A small network was shown many inputs. Here are its activations along a few directions, one row for each input.
Each table varies a few parts of the input and shows all the possible inputs, shuffled.
A made-up example of a description, with smaller parts first: line(4) and (point or (values(2) and ring(5)) or ring(11)).
Shared parts are said once, and a part with two or three values counts as separate values.
(in the rows, 128 means zero)

Other details of the inputs shift rows strongly along two fixed directions, in all tables alike. That doesn't count.

Rows:
x1: [127 161 102  97 130 145 105 144 158 126 138]
x2: [136  97 166 134 161 151 135 117 144  93 124]
x3: [ 94 105 151 167 163 112 150 136 150 105 131]
x4: [ 77  95 146 150 146  95 114 130 108 137 137]
x5: [116 200  67  91 130 116 127 185 144 111 143]
x6: [ 94  79 132 158 126  80 120 114 107 122 132]
x7: [100  87 133 168 137  95 136 127 101 130 111]
x8: [147 140 153 153 156  92 135  93  90 130 149]
x9: [160 125 144 127  95 181 162 119 166 144 123]
x10: [ 90  97 154 143 155 101 115 134  97 131 131]
x11: [ 87  82 173 179 164 111 120 116 136 107 137]
x12: [125 177 109 154 139  68 149 120  97 149 152]
x13: [123 167  51  84 100  87 126 166 110 152 126]
x14: [100 127 133 143 168 107 130 139 146 105 123]
x15: [119 184  73  90 115 106 115 182 120 157 124]
x16: [132 112 179 196 154  96 142  67  97 126 148]
x17: [171 141 132 127  86 207 161  92 190 103 118]
x18: [202 140 157 162  76 176 180  29 154 152 126]
x19: [109  96 166 144 178 118 123 136 117  99 129]
x20: [ 81  82 158 174 147 101 155 128 113 135 126]
x21: [131 181  96  67 137 118  91 184 117 141 134]
x22: [125 195  79  78 140 124  99 179 132 101 143]
x23: [162 108 148 100 102 184 137 103 129 141 117]
x24: [105 103 164 153 175 116 133 138 123  65 136]
x25: [182  93 138 114  83 192 141  94 128 137 112]
x26: [123 110 148 128 147 115 114 145 101 119 118]
x27: [114 195  71  85 129 120  96 174 141 108 151]
x28: [134 135  87 105  96 135 103 136 119 157 127]
x29: [119 115 170 199 144  85 140  66 107 131 154]
x30: [161 110 112 121  75 153 153  88 144 141 104]
x31: [107  80 138 139 147  78 126 130  84 106 123]
x32: [130 163  67  79 118 112  89 171  92 153 125]
x33: [138 143 131  87 146 127 113 165 114 124 128]
x34: [181 105 118 131  57 200 165  91 156 159 109]
x35: [112 102 118 130 127  88 114 131  97 122 126]
x36: [112 180  72  75 124 108 114 166 112 161 118]
x37: [175 114 140 122  66 207 129  82 171 153 118]
x38: [103  84 180 171 168 124 123 120 128 101 132]
x39: [ 94 106 161 160 162  95 136 144 122 116 119]
x40: [177 128 138 125  82 211 163  96 188 141 122]
x41: [ 95  93 169 159 152 111 119 132 128 119 137]
x42: [188 126 145 107  97 224 136  89 190 121 123]
x43: [134 158 101 106 110 129 120 145 133 149 110]
x44: [146 149 114  98 110 144 101 144 124 144 122]
x45: [121 192  75  82 140 113 106 173 135 138 125]
Each input here is: line(5) and (point or line(8)).
The inputs of x8 and x12 match in every part but the line(5) part. If x25 is changed in the same way as x8 into x12, which row does it become?
Answer: x34
The inputs of x6 and x13 match in every part but the line(5) part. If x1 is changed in the same way as x6 into x13, which row does it become?
Answer: x3
List by row number the other rows that have the line(5) part in common with x7.
Answer: x14, x17, x18, x30, x36, x39, x43, x45
Which other rows does x24 become when the line(8) part takes its other values? List them by row number.
Answer: x2, x19, x23, x25, x26, x31, x33

Rows:
x46: [111 196  77  86 146  86 101 173  97 135 147]
x47: [100 140 121  96 152 155  87 172 164 110 137]
x48: [160  67 187 174 107 174 156  61 149 119 128]
x49: [133  69 196 187 141 135 139  82 124 107 128]
x50: [ 87 126 106 130 151  65 112 159  93 133 130]
x51: [136  95 186 175 142 142 141  85 126 109 133]
x52: [157 100 155 165  83 180 167  70 162 135 122]
x53: [129 165  84  75 140  95  91 174  87 148 129]
x54: [165 171  79  64  93 157 117 138 126 158 131]
x55: [ 39 133 130 118 220  59  97 243 107  90 128]
x56: [146 123 129 130  99 143 134 111 137 137 128]
x57: [118  73 178 172 157 110 129 101 108 114 122]
x58: [ 41 101 119 160 178  21 108 173  67 129 118]
x59: [164  64 176 150  87 194 158  65 142 137 113]
x60: [169 143 152 137 121 167 145  84 156 123 130]
x61: [144 183  86  94 103 132 118 142 132 144 135]
x62: [164 153  84  88  70 165 132 118 145 166 115]
x63: [161 176 112 101 113 155 142 114 150 134 139]
x64: [127 122 150 163 139 120 154 107 144 119 137]
x65: [ 98  64 172 204 137 111 152  99 120 120 123]
x66: [160 217  53  74  97 141 131 148 154 159 130]
x67: [ 54  87 142 151 208  65 117 190 112  46 127]
x68: [180 174  73  49  58 172 117 134 141 174 113]
What do these inputs look like to the network?
Answer: values(3) or (line(4) and line(5))

Rows:
x69: [107 159 106 139 154  67 126 139  94 113 143]
x70: [116 179 101  99 133 112  98 160 129 134 146]
x71: [126 129 108 122 107 114 123 135 106 168 127]
x72: [ 63  84 155 175 174  68 111 139 107 103 139]
x73: [123 169  88  96 144 105  94 154 116 128 136]
x74: [133 196  95  80 152 113 107 171 111 127 145]
x75: [156 160 107  99  87 185 128 127 168 148 127]
x76: [131 150 129 110 135 138 124 144 131 124 144]
x77: [ 95  68 172 213 153  93 168 101 122 102 118]
x78: [152 108 130 156  86 164 169  91 155 132 126]
x79: [125 195  86  84 145 105  98 166 132 136 135]
x80: [130 202  86  88 143 109  93 162 120 134 143]
x81: [207 104 145  97  71 228 148  80 172 128 105]
x82: [135 187  77  76 127  90 103 155  95 167 125]
x83: [153  75 151 128  85 195 148 102 152 121 112]
x84: [ 75 139 107 131 164  34  93 168  59 148 146]
x85: [124 141 123 115 130 144 134 153 138 129 134]
x86: [ 91  51 219 209 192 105 159 102 124  86 130]
x87: [ 65  17 206 226 160 113 150  93 132  96 122]
x88: [188 131 143 120  70 227 152  82 196 143 109]
x89: [ 99  39 220 227 164  91 149  64  87 115 129]
x90: [127 118 116  99 120 138 122 152 125 120 106]
x91: [121 176  78  77 139 106  99 161 129 134 126]
x92: [169 147 103  97  81 159 133 116 131 177 111]
x93: [218 106 147 105  67 238 144  70 166 126 115]
x94: [164 124 136 143 100 153 166  80 152 123 123]
x95: [133 121 116 102 121 133 107 149 114 120 131]
x96: [ 59 105 128 152 179  63 112 163 110 111 120]
x97: [ 98 151 101 138 145  64 123 151 100 120 148]
x98: [157 109 161 138 114 186 160 108 165 124 117]
The inputs of x76 and x85 match in every part but one. If x70 is changed in the same way as x76 into x85, which row does it become?
Answer: x75
What do these inputs look like to the network?
Answer: ring(5) and (values(2) or line(4))
List by row number the other rows that have the ring(5) part in common with x90.
Answer: x77, x88, x92, x96, x98
Start at x81 and move only the line(4) part, one step at a time. The first step leads to x91. Which rows follow, in order?
Answer: x79, x86

Rows:
x99: [137 102 115 136  78 155 163 115 145 161 104]
x100: [118 230  43  70 131  61  67 173  87 164 153]
x101: [ 77  64 179 164 199  81 120 161  88  76 125]
x102: [ 77  96 170 205 171  79 128 105 126  91 157]
x103: [ 33  57 135 193 163  28 112 149  81 108 128]
x104: [169 146 133 134 115 156 162  93 150 104 139]
x105: [120 242  50  73 141  66  98 186  89 182 142]
x106: [157  96 109 125  79 149 160 106 129 126 106]
x107: [126 207  62  48 133  95  93 195  94 185 128]
x108: [148 155 141 145 113 162 163 102 167 137 137]
x109: [159 126 137 115 125 175 147 117 164  90 117]
x110: [140 101 145 112 107 190 105 121 153 123 127]
x111: [174 109 143 110 108 159 139  98 115 134 117]
x112: [138 121 133 124 116 180 119 111 180 107 128]
x113: [181 138 136 134 106 146 148  80 120 132 128]
x114: [ 56  73 185 175 199  79 122 173 106 110 125]
x115: [140 134 146 127 123 179 149 126 182 123 116]
x116: [152 107 143 115  97 163 110  91 130 151 127]
The inputs of x115 and x112 match in every part but one. If x107 is changed in the same way as x115 into x112, which row does it become?
Answer: x116
What do these inputs look like to the network?
Answer: values(3) and (point or ring(5))
Which other rows does x99 become when the values(3) part takes its other values? List them by row number.
Answer: x103, x106
List by row number the other rows that have the values(3) part in common with x104.
Answer: x101, x106, x109, x111, x113
